A small network was trained on made-up records. Each row is its average activation on records with the value named, seen along a few directions.
Values that are neighbours, or in one group, have similar rows; names and order tell nothing.
Strong random noise was added to every row along 7 fixed directions; ignore it. To show where, here is one row again and again, with new noise each time:
[   1  279  640 -208  276   25   73  262  385    1  395 -482 -234 -277
  -18 -214  -50  258 -313]
[ 291 -234  210   52  316 -596    2 -144 -393  226  261   67  248  204
  -16 -198   76 -312  -42]
[ -55  -19  445  192  310 -534  427   14   67  297  102 -210  -82  252
 -189 -390   40  672   98]
[-111  -99  -98 -269 -131 -184  100  122  128  112  -73 -101   46 -179
 -203  196  -72  126   81]
[-103  653  486 -303  -14  190 -188   33  227 -295  -90 -110    1 -272
  245  237 -386 -149 -458]
[-338  163  238  571  -57  388  305  -78  216   30  -72  144 -249   57
  418  422  -79 -283 -373]
[ 184  462  321 -412  119 -305 -194 -114 -117 -230 -128 -106  233   43
  -15  -95 -285  102 -139]
[  82  -86 -407   39  -13 -326  376  -79  133  281  -71 -309  -77 -183
 -236  460  272   76   83]
[-318  213 -237 -203 -334 -142  233  -14  225   12 -541  -17   40 -107
 -182  458 -230  415  142]


Field K:
k8: [-564   -3  302  403 -168 -323  128 -198  -59  126 -308  565   74  158
  292   34 -280  122  -93]
k6: [ 197  227   -3  510  265 -277   75 -550 -610  -99 -332  368  290  807
  149 -299   74  -88   79]
k7: [  20 -157 -151  818  201 -343  228 -170 -102  527  208  238  -98 -118
  148  190  251 -269   -3]
k4: [-355 -155   32  467 -202  184  165  110   27  136 -153  266 -124   96
  306   50  -90 -328   12]
k3: [ -65  558  611   57  257 -493   79 -186  124  142  -58 -143  -37 -160
  147  128 -150   55 -429]
k5: [  90  161  -88  549  107 -116   66 -166  -14  201  -84  134  -39 -312
  166  321  137 -262 -115]
k2: [ -15 -279 -238   51  -38 -301   95   12  -59  309  -55  133   14   36
 -347 -267   98  630  593]
k12: [ 328 -254 -730 -503   -5 -324   71  -78  -39  191  -49 -359  158  -74
 -461  205  317  183  327]
k10: [-569  189  490  263  -92  195 -143  175  152  150 -231  473    0 -157
  193 -212 -410  223   14]
k9: [-243  -84   96   75   40  101  173  323  295  333  332 -195 -167 -626
   -3  365  265 -445 -188]
k1: [ 451  -95  122  -41  238 -383 -292 -327 -573 -202   68  164  242  490
   82 -493   37    8   32]
k11: [ 666   82 -662  252  355   88  314 -205   -2  -29  214 -674 -336  179
 -217   11  894   33   81]
K is arranged as 3 separate groups.
Which other values are in the same group as k1? Give them in the order they are listed. -> k8, k3, k12
Which other values are in the same group as k10? Give them in the order they are listed. -> k7, k5, k2

Field U:
u12: [-221  306  143  310  155 -121  177   87  348  474   85 -151 -311 -763
   25  498  241 -224 -293]
u1: [ -48  -95   76 -410 -121  197 -105  234  223 -128  117 -166  -25 -157
  -12   -8 -123  -20  -68]
u6: [  98 -455 -144 -309  -32  175  -67  369  158   17  396 -234  -76 -116
 -136  -65  205 -123    0]
u2: [-124  -28  -64  567  -24  563  179 -217 -160 -318 -174  221 -120  827
  325 -208  -17   12    6]
u7: [-612  249  942  491  145 -314  155  251  325  444   37  375  -91 -250
  198 -302 -473  495 -113]
u8: [ -31 -594  139 -176 -148 -385 -162  -12 -294   57   77  322  205  138
 -201 -329 -170  191  224]
u4: [ 224 -235   47 -613   94 -485 -126   42 -146  112  161 -237  244  -94
 -341 -211  -28  244  146]
u3: [-171 -527 -465  613 -130  104  401  -90 -160  180  -92  305  -77  452
  129  186  284 -319  152]
u5: [-137  398  611 -144  256 -277   79  103   99   20   26 -118   76  -35
  -14 -297 -134  238 -155]
u9: [-207   34  178  293   64  370  332   78  422   64  150 -216 -392  -57
  165  215   52   90 -289]
u11: [ 288  219  -71  180  140  -84 -287 -222 -297  -27   36  179  187  -11
  149   26  -51 -174   -3]
u10: [  34  249  379  252  128  101 -102 -107 -223  -71   21  185   -5  143
  205 -314    3 -378  -63]
U is arranged as a line.
Name the neighbours of u4, in listed order. -> u8, u9
Name the neighbours of u2, in listed order. -> u6, u3
Name the neighbours of u10, in listed order. -> u12, u5

Field B:
b3: [-282    7  472 -764 -409  626 -465  270  199 -560   -7  147   32 -103
  217    2 -563 -367 -264]
b8: [  -4  311   21 -121  -36  -41  -82   28   65 -125 -220  -65   -5  -72
 -242 -259  -61  586  269]
b10: [  99 -420 -415 -165 -177   50  -91   23   66   80   98  -86  -38 -193
 -192  266    2   34  131]
b9: [ 638  148 -197 -225  376  -51 -305  -86 -291 -268  379 -399  203  118
   10 -141  271 -632 -246]
b5: [ 291 -201 -318 -141   20  451  -70 -106 -243 -356   12  -24   62  513
   70  -63  221 -242  -77]
b7: [-474   31  -44 -321 -300 -270  130   81  192   29 -337   48  144 -115
 -234  226 -316  582  141]
b2: [-156 -538 -451  468 -208  768  266  231  273   81  174  -41 -419  115
  -57  -52  275  409  330]
b4: [-415  626  -67   66 -507  918  -55  -54  137 -598 -787  405  -69  261
  403  170 -404  -40    5]
b1: [   0  463 -218  132   83 -898  331 -223   16  507 -537 -197    8 -375
 -373  330  213  324  212]
b6: [ 549   10   11  637  592 -931  326 -453 -284  475  365 -114   33   81
   94   -3  419    5  -57]
B is arranged as a ring.
Name the neighbours of b10, in listed order. -> b7, b6
Name the neighbours of b1, in listed order. -> b8, b4

Field J:
j4: [-159  254   38   -4  221 -212 -147   86   -5  254   58  246  257 -281
   42  279  -96 -584 -139]
j1: [ -61  206  158 -152 -312  566 -545  -51 -412 -563 -311  499  194  333
  341 -321 -377 -523   49]
j8: [-508 -649  169  -78 -255  -46  162  266  285  361  186  153 -106  -79
  -71  168 -167  212  180]
j3: [   9 -678 -407 -448 -142 -593  103  249  -55  483  126  -58  299 -204
 -314  197  -43 -284  258]
j5: [-116  -18   93   58  -89  375  -41  -74 -119 -672  -74   98   44  745
  -27 -639 -192  670  143]
j2: [ 330  427  112  471  191 -173  -81 -481 -165  -51 -109   27  -46 -142
  206   78  100 -346 -174]
j9: [-282  -52  462  -37 -246  236 -235   -6  -11  -65  -17  475   67 -442
  293  506 -196 -927 -467]
j11: [-649  -20  216  -59 -347  175  212  187  214  -88 -450  328 -131  240
  123 -114 -295  294   52]
j12: [ 443 -204 -352    9   76  306  -36  -16 -197  -65  209  -75   65  154
   78 -203  165 -122  176]
j6: [ 267  343   43 -223  366 -349  -21   -2 -107   69   75 -435  137  -51
 -162    0  198   31 -250]
j10: [ 501  156  222  446  478 -128   38 -284  -69  205  480 -165 -241  -76
  284   37  226 -175 -324]
j7: [ -79  -10   81  278   46  464  -73  283  316    0  325 -189 -335 -268
   97    0  199  118 -234]
A value of J combines one of 4 hidden first parts with one of 3 second parts; all combinations occur once.
j3 and j11 share the first part; j3 and j10 share the second. Which value has the first part of j10 and the second part of j11? -> j2
j5 and j9 share the first part; j5 and j4 share the second. Which value has the first part of j4 and the second part of j9? -> j1

Field E:
e2: [  21 -221 -373  -42  -68 -227  160   90   -6  229 -143  -62   -6    2
 -269  -46  160  173  325]
e9: [ 255  -10  -16  544  376 -693  285 -244  -82  599  193  -91  -13 -324
  -53  265  347 -162  -53]
e5: [-446 -310  498  112   -8    6   64  207  118  318  271  210  -46 -167
  226  166 -184 -379 -332]
e4: [ 166  492  253 -597   71 -115 -320   23   64 -260   29 -214  175 -331
  140  193 -241 -440 -445]
e1: [-117  252  288 -261 -161  594 -463  103 -184 -534 -124  369  282  212
  336 -218 -444 -445 -185]
e10: [-365  -94   56  417   -1  272  439  165  364  177  120 -207 -362   14
   52  168  235   33 -116]
e3: [ 229  -46   -3 -164   45 -535  -34 -324 -275    7  -31   40  205   94
   64  177  -50 -241 -122]
e7: [  43 -419   -4 -157  -90  434 -450  250 -157  -46  402  283   61 -288
  154  -76   38 -843 -125]
e6: [ 370   33   66 -135  233  334 -254  100   15 -215  376 -184 -111  -41
  -76 -388  220  111   29]
e8: [ -61  -47  259  592  110 -154  -60 -188 -217  201  116  391   22   78
  302    8 -109 -260  -99]
E is arranged as a line.
A walk along E starts at e3 and steps to its neighbour e5. Put e2, e9, e7, e6 in the order it reaches them. -> e2, e7, e6, e9
How many steps from neighbour to neighbour lead from e8 to e4, at the fewest? -> 7
